A small network was shown many inputs. Here are its activations along a few directions, one row for each input.
Each table varies a few parts of the input and shows all the possible inputs, shuffled.
A made-up example of a description, with smaller parts first: one of 6 places along a line, together with either a single point or (one of 2 separate values, together with one of 5 places around a ring) or one of 11 places around a ring.
Shared parts are said once, and a part with two or three values counts as separate values.
In the rows, 128 means zero.

Other details of the inputs shift rows strongly along three fixed directions, in all tables alike. That doesn't count.

Table:
r1: [159 113 141 120 126 163 183  98 127 164 133 138 112 112]
r2: [128 117 144 143  97 131 101 131  92 115 125 141 109 113]
r3: [145 141 133  78 111 200 111 105 132 134 169 117 137 147]
r4: [135 137 124 115 116 138  95 145 131 126 135 122 112 125]
r5: [108 129 114 160 112  66  98 156 107 116 102 143 109 108]
r6: [103 130 107 126 155 105 154 139 149 112 107 113 192 130]
r7: [120 136 132 162 140  64 117 169 115 125  78 144  79  82]
r8: [112 148 102  93 167 140 139 121 146 137 133 102 178 161]
r9: [131 135 147 119 122 154  83 125 141  85 154 102 137 146]
r10: [138  95 128 163 115  90 178 110  75 183  89 174  77  91]
r11: [104 137 120 139 116  98 103 130 125  94 135 132 139 118]
r12: [ 96 156 133 144 108 132 102 135 128 100 175 157 140 146]
r13: [142 110 146 155 114 115  99 131 125 114 124 124  92 122]
r14: [130 126 106 116 161 108 170 150 141 161  73 124 141 126]
r15: [132 125 112 105 151 130 155 140 167 130 105 111 159 137]
r16: [127 130 136 143 128 111 112 117 127 117 138 128 104 123]
r17: [164  87 147 148 114 141 155  99 106 172 127 139  70 124]
r18: [140 107 116 107 179 136 226 119 154 179  93 126 155 124]
r19: [140 141 159 124 102 185 131 112 130 144 186 166  96 143]
r20: [133 131 143 123 128 149  96 129 115 115 137 110 123 138]
r21: [151 113 123  94 130 169 163 112 150 158 143 119 137 141]
r22: [152  94 138 101  84 201 132  87 120 137 173 130 143 152]
r23: [115 155 132 111 100 154  69 122 144  58 174 106 178 142]
r24: [102 131  96 116 149 107 130 148 164  94 108 106 205 145]
r25: [128 146 116 109 155 128 158 135 135 146 110 120 145 120]
r26: [112 131 105 131 157  82 135 153 131 138  94 119 126 140]
r27: [156 108 148 147 109 132 155 101 111 166 135 156  65  92]
r28: [104 155 101 123 181  85 149 144 143 125  96 106 165 137]
r29: [117 146 150 148 120 142 112 123 124 123 175 153 101 150]
r30: [123 143 142 160 128  86  91 138 128  89 131 121 101 109]
r31: [139  97 120 110 120 169 158 110 117 159 122 128 163 145]
r32: [118 140 133 149 102 110  94 135 100 104 127 134 121 108]
r33: [122 133 131 146 125 102  72 156 125 101 118 112 111 126]
Each input here is: one of 3 separate values, together with either a single point or (one of 2 separate values, together with one of 5 places around a ring).
Changing only the choice among 3 separate values turns r22 into r17. The same change can be made to r11. Which row results?
> r16
Which other rows does r12 become when the choice among 3 separate values takes its other values? List them by row number.
> r19, r29
List by row number the other rows that have the choice among 3 separate values in common with r19.
> r1, r3, r4, r7, r14, r15, r18, r21, r25, r27

Table:
r34: [141 101 157 186  87  82 104 151  89 147  98 178  18  74]
r35: [153 141 145  94  88 189  77 122 124 121 178 118 103 142]
r36: [119 108 126 155 109  83  99 132  97 106 110 130 106 104]
r37: [ 83 157 128 179 125  53  88 152 122  80 143 150 115 126]
r38: [132 142 162 166 108 100  50 135 118  72 136 126  64  97]
r39: [135 146 153  93  90 231 117  84 142 114 224 135 154 155]
r40: [120 144 115  95 145 155 129 129 171  94 133  86 216 158]
r41: [119 161 123 153 128  61  77 171 145  86 117 120  90  92]
r42: [ 99 158 137 177 114  74  98 133 137  84 148 154 111 113]
r43: [138  96 134 119 123 161 133 115 133 137 138 123 132 154]
r44: [173  83 155 136  99 169 148  87  98 178 149 132  69 136]
r45: [117 135 131 139 103 125  51 156 127  91 139 127 111 135]
r46: [137  96 133 160 135  89 156 130 138 149  92 146  99 108]
r47: [114 149 122 117 158 125 107 140 131 121 121 110 145 147]
r48: [160  94 133 132 129 148 216 116  94 204  85 157 106 109]
r49: [116 140 130 109 155 142 104 126 142  99 139  94 155 157]
r50: [120 143 120 129 182  92 167 142 148 142  91 121 132 107]
r51: [ 96 183 144 131  86 135  46 148 128  66 193 150 120 135]
r52: [115 144 127 129 124 149 136 113 117 141 166 155 146 159]
r53: [157  85 132 143 131 144 210 109  86 210  85 150 114 122]
r54: [112 114  82 129 180  56 220 139 135 166  50 134 160  90]
r55: [135 141 121  80 130 191 133 126 158 105 150  98 197 149]
r56: [ 76 153  62 111 189  41 166 173 152 125  55 114 197 115]
r57: [128 122 135 130  81 142  54 126  95  98 150 126 115 120]
r58: [102 160  94 153 160  41 105 178 134 114  88 118 118 122]
r59: [121 121 106  88 166 164 182 118 155 142 116  90 225 175]
r60: [109 130  82  68 175 136 175 115 173 119 114  86 244 160]
r61: [201  70 167 140  90 184 181  64  95 203 145 149  45 115]
r62: [155 107 140 123 154 145 207 106 102 209  94 151  84 112]
r63: [155 115 145  77  95 233 102 106 153 116 190 114 148 153]
Describe the family of inputs behind these rows.
> one of 5 places around a ring, together with either a single point or one of 5 places along a line
List by row number the other rows that have the place on the ring of 5 in common with r34.
> r35, r48, r51, r56, r62
Which other rows does r46 become when the place on the line of 5 takes its other values? List them by row number.
> r38, r40, r60, r61
List by row number the other rows that have the place on the ring of 5 in common with r39.
> r41, r50, r54, r55, r63
